These are the activations of a small neural network, seen along a few directions. Each row is one input.
Each table varies a few parts of the input and shows all the possible inputs, shuffled.
A made-up example of a description, with smaller parts first: values(3) and (point or ring(9) or (ring(5) and line(6))).
Shared parts are said once, and a part with two or three values counts as separate values.
(in the rows, 128 means zero)

Other details of the inputs vary at random and push rows far along two fixed directions, the same in every table; ignore that.

A family of inputs:
x1: 115; 155; 138; 124; 131; 115; 115; 127; 161; 108; 137
x2: 88; 192; 144; 114; 109; 60; 127; 139; 178; 105; 137
x3: 114; 176; 113; 95; 112; 84; 175; 97; 64; 115; 157
x4: 142; 124; 143; 123; 137; 161; 162; 80; 53; 156; 71
x5: 141; 131; 114; 145; 123; 138; 160; 106; 84; 118; 115
x6: 166; 46; 119; 135; 149; 168; 127; 134; 131; 131; 120
x7: 154; 94; 104; 144; 133; 143; 124; 124; 103; 138; 123
x8: 143; 121; 122; 141; 148; 128; 83; 150; 172; 122; 125
x9: 144; 140; 82; 123; 134; 195; 169; 89; 20; 148; 134
x10: 155; 94; 114; 147; 125; 157; 138; 121; 102; 129; 108
x11: 154; 74; 113; 116; 159; 197; 106; 141; 148; 131; 114
x12: 102; 173; 108; 106; 114; 141; 147; 111; 108; 126; 120
x13: 146; 158; 98; 136; 135; 198; 194; 78; 23; 128; 122
x14: 123; 135; 128; 108; 134; 107; 119; 141; 146; 127; 155
x15: 156; 97; 139; 151; 141; 81; 103; 150; 179; 117; 143
x16: 123; 119; 129; 124; 118; 71; 121; 139; 148; 129; 149
x17: 127; 149; 113; 128; 119; 164; 144; 119; 92; 131; 115
x18: 96; 176; 126; 107; 101; 102; 178; 107; 91; 129; 148
x19: 108; 170; 160; 96; 131; 124; 133; 103; 121; 146; 80
x20: 112; 202; 117; 117; 100; 99; 161; 108; 66; 126; 144
x21: 130; 103; 142; 143; 124; 133; 93; 153; 169; 129; 126
x22: 123; 121; 132; 108; 133; 133; 134; 136; 145; 126; 141
x23: 114; 158; 137; 133; 121; 105; 133; 134; 150; 117; 131
x24: 86; 183; 125; 100; 102; 112; 160; 103; 93; 125; 149
x25: 150; 94; 100; 142; 128; 179; 153; 107; 75; 136; 107
x26: 127; 88; 156; 132; 156; 139; 76; 168; 180; 141; 78
x27: 175; 100; 107; 153; 159; 184; 127; 120; 95; 136; 129
x28: 120; 133; 181; 120; 128; 97; 130; 126; 145; 156; 97
x29: 124; 127; 125; 133; 117; 131; 147; 127; 121; 138; 129
x30: 146; 109; 134; 151; 129; 75; 105; 148; 166; 116; 138
x31: 183; 71; 97; 157; 142; 185; 112; 127; 85; 138; 108
x32: 159; 67; 114; 130; 143; 181; 137; 112; 88; 129; 126
x33: 131; 123; 137; 140; 115; 122; 129; 142; 140; 131; 126
x34: 113; 159; 144; 128; 126; 93; 137; 133; 166; 113; 142
x35: 97; 173; 164; 128; 107; 46; 141; 133; 165; 107; 163
x36: 90; 188; 138; 106; 101; 78; 126; 138; 163; 112; 130
x37: 159; 67; 126; 157; 158; 185; 75; 149; 174; 127; 106
x38: 123; 100; 130; 128; 116; 110; 133; 123; 129; 127; 137
x39: 136; 94; 159; 158; 127; 99; 95; 159; 192; 125; 137
x40: 143; 74; 131; 126; 147; 168; 107; 141; 149; 131; 135
x41: 106; 158; 124; 90; 124; 134; 135; 113; 116; 115; 141
x42: 90; 180; 154; 121; 88; 58; 140; 132; 136; 117; 150
x43: 157; 111; 91; 142; 140; 197; 142; 109; 55; 149; 122
x44: 135; 107; 120; 130; 142; 130; 78; 156; 183; 135; 127
x45: 98; 148; 140; 115; 104; 94; 147; 122; 123; 129; 154
x46: 106; 135; 127; 108; 125; 122; 116; 140; 166; 128; 130
x47: 166; 82; 108; 143; 154; 183; 72; 155; 155; 137; 108
x48: 131; 128; 119; 112; 129; 153; 166; 113; 87; 130; 139
x49: 139; 120; 128; 143; 143; 160; 126; 121; 129; 121; 130
x50: 133; 150; 115; 130; 125; 135; 116; 133; 115; 132; 130
x51: 77; 173; 151; 113; 94; 56; 128; 138; 169; 119; 153
x52: 133; 119; 159; 120; 144; 153; 126; 115; 123; 161; 78
x53: 99; 174; 118; 116; 91; 98; 178; 87; 62; 118; 137
x54: 148; 53; 120; 134; 155; 191; 79; 149; 172; 140; 116
x55: 113; 122; 129; 124; 127; 133; 98; 140; 166; 128; 125
x56: 161; 38; 120; 148; 145; 162; 114; 142; 150; 141; 114
x57: 159; 41; 151; 172; 140; 112; 78; 163; 206; 121; 122
x58: 101; 140; 147; 128; 100; 79; 134; 136; 149; 127; 149
x59: 124; 152; 93; 113; 131; 162; 149; 105; 66; 139; 137
x60: 108; 143; 153; 108; 118; 41; 118; 157; 184; 121; 174
x61: 100; 179; 129; 111; 106; 116; 127; 119; 124; 115; 129
x62: 118; 166; 105; 90; 136; 140; 136; 111; 97; 120; 144
x63: 138; 122; 143; 151; 130; 83; 101; 157; 174; 127; 145
x64: 109; 209; 116; 118; 113; 99; 153; 107; 85; 117; 143
x65: 129; 149; 127; 135; 119; 112; 163; 96; 90; 107; 138
x66: 102; 199; 137; 117; 119; 57; 138; 127; 148; 108; 162
x67: 152; 133; 96; 132; 157; 217; 145; 100; 84; 124; 105
x68: 122; 121; 150; 145; 126; 103; 99; 151; 184; 117; 135
x69: 142; 134; 121; 131; 153; 129; 96; 140; 166; 118; 133
x70: 142; 87; 132; 125; 137; 157; 129; 130; 124; 132; 141
x71: 127; 136; 104; 126; 125; 177; 151; 113; 88; 138; 116
x72: 145; 118; 96; 134; 140; 181; 122; 123; 97; 143; 123
x73: 121; 141; 147; 142; 116; 87; 133; 141; 156; 121; 137
x74: 121; 110; 151; 141; 104; 72; 110; 148; 170; 116; 134
x75: 120; 154; 119; 122; 140; 192; 161; 100; 31; 146; 78
x76: 152; 54; 150; 152; 151; 143; 105; 150; 135; 143; 77
x77: 167; 42; 149; 167; 152; 113; 91; 165; 216; 120; 124
x78: 104; 136; 171; 128; 124; 80; 126; 150; 141; 138; 107
x79: 101; 169; 114; 98; 123; 103; 120; 128; 135; 126; 145
x80: 104; 154; 117; 109; 118; 139; 157; 114; 105; 133; 136
Description of these inputs: line(4) and (values(2) or (values(3) and line(6))).
Question: Changing only the line(4) part turns x67 into x34. The same change can be made to x46. Which row results?
Answer: x80
Question: Changing only the line(4) part turns x16 into x79. The same change can be made to x53. Which row results?
Answer: x55
Question: Change only the values(2) part in x76. List by row number the other rows that result.
Answer: x4
Question: A walk changes only the line(4) part. It starts at x69 and steps to x66. List the rest of the walk in order.
Answer: x27, x15
Question: A walk changes only the line(6) part. It starts at x70 and steps to x45. List the rest of the walk in order.
Answer: x58, x42, x39, x35

A family of inputs:
x81: 122; 163; 132; 120; 125; 131; 155; 108; 81; 138; 109
x82: 139; 102; 131; 123; 141; 159; 127; 118; 116; 138; 106
x83: 111; 128; 133; 122; 116; 102; 107; 151; 177; 126; 140
x84: 151; 54; 127; 141; 149; 158; 76; 165; 189; 135; 117
x85: 99; 167; 163; 116; 108; 47; 126; 135; 157; 126; 123
x86: 172; 49; 121; 159; 140; 160; 137; 125; 108; 133; 131
x87: 143; 103; 128; 134; 147; 131; 85; 152; 182; 124; 131
x88: 100; 214; 122; 111; 106; 129; 185; 82; 32; 129; 118
x89: 132; 137; 134; 146; 107; 80; 164; 111; 89; 124; 141
x90: 92; 156; 167; 105; 114; 52; 129; 144; 183; 125; 141
x91: 164; 70; 122; 162; 138; 112; 104; 154; 174; 114; 162
x92: 85; 200; 150; 118; 96; 62; 152; 117; 121; 122; 126
x93: 111; 138; 143; 116; 122; 112; 138; 123; 132; 124; 118
x94: 144; 113; 127; 141; 138; 166; 130; 118; 96; 138; 90
x95: 154; 86; 114; 152; 152; 178; 88; 148; 167; 128; 123
x96: 91; 162; 146; 102; 112; 55; 118; 150; 182; 125; 155
x97: 109; 148; 128; 126; 97; 45; 150; 130; 132; 112; 180
x98: 139; 128; 93; 114; 138; 191; 140; 102; 63; 139; 117
x99: 136; 77; 153; 138; 142; 136; 95; 156; 188; 137; 121
x100: 147; 138; 92; 126; 151; 200; 138; 107; 76; 132; 123
x101: 113; 128; 149; 122; 117; 108; 127; 136; 161; 124; 123
x102: 124; 188; 85; 114; 127; 180; 167; 84; 41; 115; 124
x103: 151; 87; 108; 132; 146; 196; 109; 136; 121; 140; 122
x104: 141; 136; 103; 131; 143; 184; 125; 120; 106; 124; 132
Question: What is each input in this table made of?
Answer: line(4) and (point or ring(5))
Question: Changing only the line(4) part turns x94 into x84. The same change can be made to x88. Which row results?
Answer: x103
Question: Which other rows agree with x86 in the line(4) part? List them by row number.
Answer: x82, x90, x93, x99, x101
